These are the activations of a small neural network, seen along a few directions. Each row is one input.
Each table varies a few parts of the input and shows all the possible inputs, shuffled.
A made-up example of a description, with smaller parts first: line(4) and (point or line(9) or (values(2) and ring(8))).
Shared parts are said once, and a part with two or three values counts as separate values.

Other details of the inputs vary at random and push rows far along two fixed directions, the same in every table; ignore that.

Table:
R1: [-29 -19  52  29  -3  -1  -3 -49  15  -3  17 -65 -47 -31 -57]
R2: [ -2 -33  -9  -1  -8   9   2  -2   4 -19  73 -33 -27 -23 -27]
R3: [-25   4  67  22   4   2   2 -11   5  27 -92 -15  -1  -5 -11]
R4: [ -9 -15  -5 -17 -18  12   9  -5  34 -13  71  -8 -15  -7 -46]
R5: [  7   7  10   1   2   0  -6  10  -8   6 -37  16  27   7  30]
R6: [ -6 -24  -6  12 -14  -7   7  -7  12 -19  74 -31 -14 -18 -24]
R7: [  2  21  -7   1   8 -10  -7   0 -15  11 -38  17  15  14  22]
R8: [  9  13   3   4   4   1  -5   4  -8  13 -38  15  23   7  29]
R9: [ 27   6 -28 -15   5   6   2  35 -26   1 -15  44  36  18  51]
R10: [ 23   5 -27  -9   0  -5  -4  19 -18 -11   8  29  31  18  43]
R11: [-16 -13  47  -8 -12  10   2 -27  56   6  17 -47 -35 -38 -65]
R12: [ 12 -14 -51 -12  -1   0  -2   2  -6 -23  94  -9 -20  -6  -1]
R13: [ 27  12 -21  -8   4   0   0  25 -28  -7 -17  44  37  25  52]
R14: [ 21  25 -38 -10  12  -5   5  21 -32   0 -15  46  23  33  48]
R15: [  2 -20  -4  14  -8   2   3 -19   4 -19  72 -34 -24 -17 -23]
R16: [  2  16  12 -22  -3  16   6  15  11  13 -36  41  20  23   1]
R17: [ -2  14  -8   5   4 -10   1  -4 -11   4 -16  10   3  11  11]
R18: [ 13 -16 -55 -13  -3   6  -1   6  -4 -22  93 -11 -17  -9  -1]
R19: [ -3 -21 -24   3 -10   0   1  -8  11  -9  73 -38 -25 -23 -28]
R20: [ -1  12  -4  -6   6  -8  -8  11 -13   6 -37  20  13  12  20]
R21: [  2  10  -4  -5   7   2   3  18 -17   5 -37  24  10  16  22]
R22: [-14  22  59  -6  -4   4   5 -10  39  35 -95   3   3  -8 -25]
R23: [  9   6  12   3   3   4  -2  12 -15   5 -36  20  24   8  28]
R24: [-36 -29  49  26 -13  -4   4 -31  29   1  20 -65 -37 -36 -59]
R25: [ 14 -10 -43   0  -2  -5  11  -1 -10 -27  93  -8 -13   4  -1]
R26: [ -1 -17 -13  12 -11  -5   1 -14  13 -12  73 -37 -16 -22 -24]
R27: [ 25  15 -25  -5   3  -5   6  28 -26  -6 -13  45  36  32  51]
R28: [-30 -18  46  26  -3  -4  -7 -49  20  -3  20 -67 -42 -30 -53]
R29: [-29  -3  63  20   2   4   0 -14   8  22 -75 -26 -15 -10 -24]
R30: [ 25  17 -42 -16  10   9  -1  27 -30   4 -18  46  22  21  47]
R31: [ 17  16 -45 -13   6  -6  -4  18 -20   1   4  31  16  18  33]
R32: [ 21  12 -38 -14   9   3  -1  18 -27  -3   4  35   9  17  35]
R33: [-24   8  65  24   0  -7 -10 -17  10  25 -89 -18   9  -8  -9]
R34: [ 20  10 -42  -6  -1  -2   9  23 -15   4   6  32  26  15  38]
R35: [ 15 -18 -51  -5 -10  -2   5   7   3 -16  96 -15  -5 -13  -3]
R36: [ 12 -25 -44 -14  -4   7   2  13 -10 -30  94  -8 -17 -10  -5]
R37: [ 20  16 -32 -19  10  -5  -7  24 -29  -7 -14  43  32  26  51]
R38: [ -6 -18 -20   5  -4   5   8  -8   4 -15  72 -30 -36 -14 -29]
R39: [ 22  13 -39  -1  -2  -4   7  20 -15   1   8  33  30  17  40]
R40: [-27  10  67  29  -2 -11  -4 -22   7  21 -91 -14   4   0 -10]
R41: [-23   1  64  15   3   2  -9 -14   9  26 -88 -19   2 -12  -7]
R42: [-22   7  53  16   5   6 -10 -20   8  32 -90 -22  -8 -12 -11]
R43: [ 26  22 -35  -3   2  -9  -2  18 -20   3 -17  38  39  25  49]
R44: [  1   1   2  -5   6   2  -5   7 -17  -2 -17  13  -1   6  11]
R45: [-24   3  61  26  -2 -11 -10 -25  11  16 -67 -27   0  -8 -17]
R46: [  0 -24 -14   4  -8   4   2 -12  12 -11  74 -38 -22 -25 -22]
R47: [ 28  20 -31  -7   5  -2  -3  18 -23   2 -19  41  37  26  56]
R48: [ 22  17 -19 -37  -2  20   3  29  -2   4 -14  62  34  28  25]
R49: [-27 -23  54  32  -7   5  -1 -42  21   2  18 -66 -41 -38 -56]
R50: [-30  13  59  17   6 -12 -12 -22   2  21 -89 -17  -1  -2 -13]
R51: [ 17  20   5 -25  -1   9  12  18  20  16 -37  33  16   9   7]
R52: [-27  17  55  21  10  -1  -3 -21  -1  28 -93 -10 -17   2 -14]
R53: [ 18 -22 -50  -9  -5  10   6  10  -7 -20  94 -10 -16 -11  -3]
R54: [ 12   7 -39 -13   1  -3   3  27 -18  -5   2  33  19  17  32]
R55: [  5   5  -3   6   3   3   9   7  -7  11 -15   7   6   6  13]
R56: [-33 -28  48  23 -11  -4  -4 -31  29   2  18 -69 -34 -39 -58]
R57: [ 21   6 -25 -11   5  -3   0  17 -28 -14   9  32  23  20  38]
R58: [ -9 -22 -10   2  -4  -3   5  -6   2 -23  73 -27 -35 -10 -29]
R59: [  9   2  -2   2   3   8   2   5 -10  10 -16   7   8  -1  16]
R60: [  5  11   6  -3   7  -7  -8   4 -16   1 -39  19  23  16  31]
R61: [-29   5  68  26   5  -8  -1 -26   2  13 -71 -23 -11   0 -20]
R62: [-29  11  54  29   2 -11  -2 -34   7  20 -68 -25 -12  -4 -21]
R63: [ -6 -28 -17   0 -11  -2  -1  -2  12 -16  72 -37 -21 -23 -28]
R64: [-16   0  61  -1  15  13  -8 -17  33  14 -78  -1 -14 -13 -43]
R65: [  2   9  -2 -10   8  -2 -10  11 -16   3 -37  22  12  13  26]
R66: [ 17 -18 -46 -27   1   5   0  12  31 -28  86   7  -8 -10 -29]
R67: [  6  18  -1  12   0  -8   3   1  -9  10 -38  19  21  16  25]
R68: [  6   8   1  11   2   1   7   4  -8   7 -13   8  10   8  15]
R69: [ 19 -20 -43 -25   4  10   9  15  25 -31  88  13 -14  -4 -27]
R70: [ 14  16 -45  -9   4  -6   3  18 -20   0   4  36  13  21  33]
R71: [ 24  14 -36 -29  12   5   3  31  10  -3 -20  62  30  22  20]
R72: [  8 -13 -58  -7  -7  -1   8   7  -3 -20  92  -7 -17  -6  -5]
R73: [  1   8   7 -27  -5  17  -2   8  18   6 -13  27  15  11  -5]
R74: [ 19  15 -38 -13   9  -3  -5  12 -23  -5   5  29  18  19  39]
R75: [ 17  21 -25 -36  -5  12   0  28   7   6 -12  57  39  28  21]
R76: [ -7 -19  -8   6  -8 -13  -2 -15   6 -23  72 -34 -16 -13 -24]
R77: [  0  11 -14  -1   3  -1  -5   3  -7  10 -19   5   3   3   9]
R78: [ 29 -12 -39 -36 -12  13  13  16  26 -19  94   6  -8 -14 -15]
R79: [-32 -26  59  32  -9  -1   4 -33  24  -4  20 -64 -38 -31 -57]
R80: [ -9 -23 -18  -2  -8  -3  -3  -5   9 -19  73 -34 -25 -21 -29]
R81: [ 14 -12 -44  -7   0   0   2  -1 -14 -27  92  -7 -17  -4  -1]
R82: [-38 -21  51  29  -9 -13   0 -43  21  -7  19 -63 -39 -26 -58]
R83: [-12  22  58  -9  -3   4  -1 -10  40  35 -95   0   6 -10 -24]
R84: [ 22  15 -29 -17  10  -2  -3  25 -35  -9 -14  47  29  27  49]
R85: [-12 -18 -11   5  -7 -12   3 -13   3 -23  71 -28 -24 -11 -26]
R86: [-26   4  54  24   4   5   2 -20   8  28 -74 -27 -19 -10 -24]
R87: [-20  16  63  31   5  -3   0 -25   2  26 -93 -13  -2   4  -7]
R88: [-18   2  56  -3  14  10 -11 -17  38  15 -77  -5 -11 -13 -40]
R89: [-32 -15  43  29  -6 -11  -6 -48  22   0  19 -67 -39 -29 -57]
R90: [ 14  15 -38 -15   5  -8   1  29 -25  -3 -13  47  25  27  43]
R91: [  2   8  -4 -10   7   3  -9  14 -14   6 -39  19  14   9  26]
R92: [ -5 -21 -24   7 -11   0   8  -8  11 -10  73 -33 -27 -20 -28]
R93: [ 18  10 -38 -14   0  -2   4  35 -20   3 -17  43  33  21  45]
R94: [  6   3  -2  -9   4   4  -7  17 -11   9 -38  16  18   6  26]
R95: [ -2   7   3   1   7  -7   2   4 -16  -4 -14  11   3  15  11]
Description of these inputs: ring(5) and (values(3) or (values(2) and ring(8))).
The inputs of R23 and R79 match in every part but the ring(5) part. If R78 is changed in the same way as R23 into R79, which row does it become?
Answer: R51
The inputs of R68 and R39 match in every part but the ring(5) part. If R87 is changed in the same way as R68 into R39, which row does it become?
Answer: R67
The inputs of R38 and R18 match in every part but the ring(5) part. If R61 is changed in the same way as R38 into R18, which row does it become?
Answer: R60
Which other rows does R37 become when the values(2) part takes its other values? List them by row number.
Answer: R74
A walk changes only the ring(5) part. It starts at R91 and steps to R36. List the rest of the walk in order.
Answer: R21, R54, R80
Which other rows does R78 become when the values(3) part takes its other values? List them by row number.
Answer: R48, R64
Which other rows does R30 become when the values(2) part takes its other values? List them by row number.
Answer: R36
Which other rows does R73 become when the values(3) part takes its other values? List them by row number.
Answer: R11, R88
Which other rows does R90 become when the ring(8) part takes its other values? List them by row number.
Answer: R6, R24, R40, R54, R82, R85, R93

Table:
R96: [-22 -20  25  22   1  -2  -4 -28   9  -1  21 -55 -41 -34 -41]
R97: [ -2  -8 -12   1   2  -2  -1  -8 -10 -16  49 -11 -20   2 -11]
R98: [ -3   6 -25  14  -7 -17   4 -22   7  -4  52 -24 -14  -6 -15]
R99: [ 14  10 -29  -4   7   2  -2  16 -27   6  -9  23  12   8  34]
R100: [-17 -14  30  10 -12   2   8 -16  27  -8  30 -28 -21 -16 -48]
R101: [ 11   5 -25 -15  11   7  -3  12  -5  -2 -10  25   3  10  12]
R102: [ 15   4 -21   1  -4  -3  10  17 -15  -1   6  20  28  17  32]
R103: [ -5 -11   0   4  -5  -5   3 -15  -2 -21  53 -15 -19  -2 -14]
R104: [-18 -20  26   8  -1   6  -4 -24  24   4  13 -45 -40 -34 -50]
R105: [ 11   5 -24 -18   4   3  -6  18  -5   7 -14  23  11   2  18]
R106: [ 17   9 -17  -2  -4  -4   2  14 -19  -8   3  32  27  23  32]
R107: [ -9  -3  26   7  -6   7   4  -3  20  16 -20 -15  -6 -12 -14]
R108: [-19   4  50  17   6 -10  -4 -24   2   4 -51 -12  -8   1 -12]
R109: [ -6  12  32  16   7  -2  -6  -5  -9  23 -83  -7   9  -4  14]
R110: [-12   1  32   2  -6  -3  -4  -7  18   1 -20  -3   5  -5 -19]
R111: [  2 -18 -12   4 -10  -7   1  -3   2 -17  59 -21   4  -8  -4]
R112: [ -6  11  39  19   4  -2  -6  -5  -2  22 -79  -5  15   0  17]
R113: [ 13  13 -28 -25   8   1  -5  21  -9  -7  -3  36  17  22  19]
R114: [-17   2  39  20  -1   3  -4 -18  -1  20 -50 -30 -11 -16 -10]
R115: [ 16   3 -18 -14  -2  10   2  14  -2   9  -4  14   9  -1  16]
R116: [  5 -13 -18 -12  -7   4  -1   5  11  -3  35 -13  -6 -17  -8]
R117: [-14  11  53  21   0  -1  -2 -14  -3  24 -82  -5  17   4   7]
R118: [  4  -8  -3  -5 -10   4   4  -1  13 -16  49  -2  -3  -5 -19]
R119: [ -1   5 -24   1  -9 -11   5 -19  26   0  49 -18 -16  -8 -27]
R120: [-17  15  44   9   6 -12  -8 -13  -6  10 -77   8  10  13   8]
R121: [-15  -1  48  10   2   5  -5 -17  19  25 -65 -26 -12 -21 -23]
R122: [ 12   3  -7 -10  -4   7   5  11   4   3   5  18  22   5  13]
R123: [  3 -17  -1  11  -6  -5   4  -8   3 -13  46 -23  -1 -10  -8]
R124: [ 13  14 -20 -19   2   1  10  20  -5  -8   1  40  17  22  20]
R125: [ 14  14 -28 -21   7   5   5  23 -11  -3  -2  38  11  25  16]
R126: [  6 -10  -4  -4  -7  -1   3   0  16 -19  48  -3  -1  -6 -18]
R127: [  4 -15 -11  -4 -10   4  13   4  16  -9  57 -10  -2  -9 -16]
R128: [  5 -14 -18   4  -9  -4  -3   4   1 -12  48 -19   2  -9   6]
R129: [ -1 -16  -2  -5  -9   0   2  -2  20  -9  46 -16   2 -14 -18]
R130: [ 11   6 -22  -3   0  -3  -5  16 -18   3 -12   9  19   3  32]
R131: [  7   7 -36  -3   9   1   3  15 -25  -4   3  25   4  18  27]
R132: [ 20   5 -31 -17  -1   7   8  25  -5   8  -2  24  14   7  25]
R133: [  2  -9 -28   4   0   0   5   5 -12  -6  45 -11 -16  -9  -1]
R134: [  8   8 -25 -10   9  -8  -6  12 -23 -10   7  24  12  21  25]
R135: [ 11  10 -19 -23   2  -3   0  15  -1 -13   5  33  19  17  17]
R136: [ -2   3  12  14  -4   0   3   3  -3  12 -24  -8   7   0  12]
R137: [-20  12  39  16  10  -4 -12 -11  -9  26 -89  -8   0  -7   3]
R138: [ 10 -15 -14  -5  -7   5   2   5  18  -7  51 -14  -5 -15  -8]
R139: [-13 -22  30   9  -8   2   3 -21  31  -4  35 -41 -18 -27 -44]
R140: [ 13   3 -14 -13  -3   3  -3  19   6   6  -4  17  22   2  22]
R141: [-24   5  35  18   9   3  -8 -22  -6  14 -55 -15 -19  -4 -12]
R142: [ 11  12 -28  -7   9  -4   4  17 -27  -5   1  32  10  27  28]
R143: [ -3   0  23  14  -2  -9  -2  -8  -2  -3 -20   0   9   6   1]
R144: [-19 -17  20   7  -4   7   3 -16  20   8  13 -38 -39 -27 -46]
R145: [ 12   4 -15  -3  -5 -11  -3  12 -14 -12   8  24  27  18  25]
R146: [ 10  12  -8 -17   2   4   3   9  -2  -8  -1  30  12  15  12]
R147: [-26 -19  12  14   2  -3  -9 -25   6 -10  28 -42 -36 -20 -35]
R148: [  3  -7  -6 -11  -1   0   4  -3  13 -21  46  -1 -10  -3 -18]
R149: [-19   2  37  22  -1   1   1 -14   0  21 -52 -29 -12 -14 -11]
R150: [  8   5  -7   4  -5  -7   6  11 -13  -6  -1  22  19  19  20]
R151: [-23  13  54  18   5  -8   1 -18  -3  15 -77  -1  -4  10  -5]
R152: [  9   8 -15  -4  13  -6  -3   7 -21  -7  -3  21   6  19  20]
R153: [ 21   9 -36 -21   4  10   0  23 -13   7  -7  34  13   9  28]
R154: [ 15   3 -11 -10  -4   9   1  14   5   8   2  14  15   1  18]
R155: [ 14  15 -20 -21   8   7  -1  15 -11  -3  -7  35  11  21  15]
R156: [-13  17  26   0  11   8  -2   0   0  25 -92  18  -1  11   0]
R157: [  1 -12 -28   2   7  -2  -2  -3 -10 -18  48  -9 -18  -4  -3]
R158: [  1 -15  -5  11 -10   2   1  -6   2  -7  47 -28  -9 -14  -5]
R159: [  7   5 -22 -15   6  12  -2   8  -5   0  -4  20  -2   9   7]
R160: [-25 -17  19   2   0   5  -8 -23  23  -4  13 -37 -36 -22 -48]
R161: [ 12  10 -16 -17  11   3  -2  12  -5  -6  -5  26   7  16   8]
The inputs of R138 and R112 match in every part but one. If R127 is changed in the same way as R138 into R112, which row does it become?
Answer: R102
The inputs of R105 and R137 match in every part but one. If R132 is changed in the same way as R105 into R137, which row does it become?
Answer: R149
Describe the family of inputs behind these rows.
Answer: values(2) and (point or (line(4) and ring(8)))
Which other rows does R103 become when the values(2) part takes its other values? List them by row number.
Answer: R146
Which other rows does R128 become when the ring(8) part takes its other values? List them by row number.
Answer: R111, R120, R130, R134, R137, R145, R147
A walk changes only the line(4) part. It starts at R124 and steps to R146. List the rest of the walk in order.
Answer: R148, R135
Which other rows does R99 become when the ring(8) part takes its other values? List them by row number.
Answer: R97, R103, R106, R114, R117, R141, R158
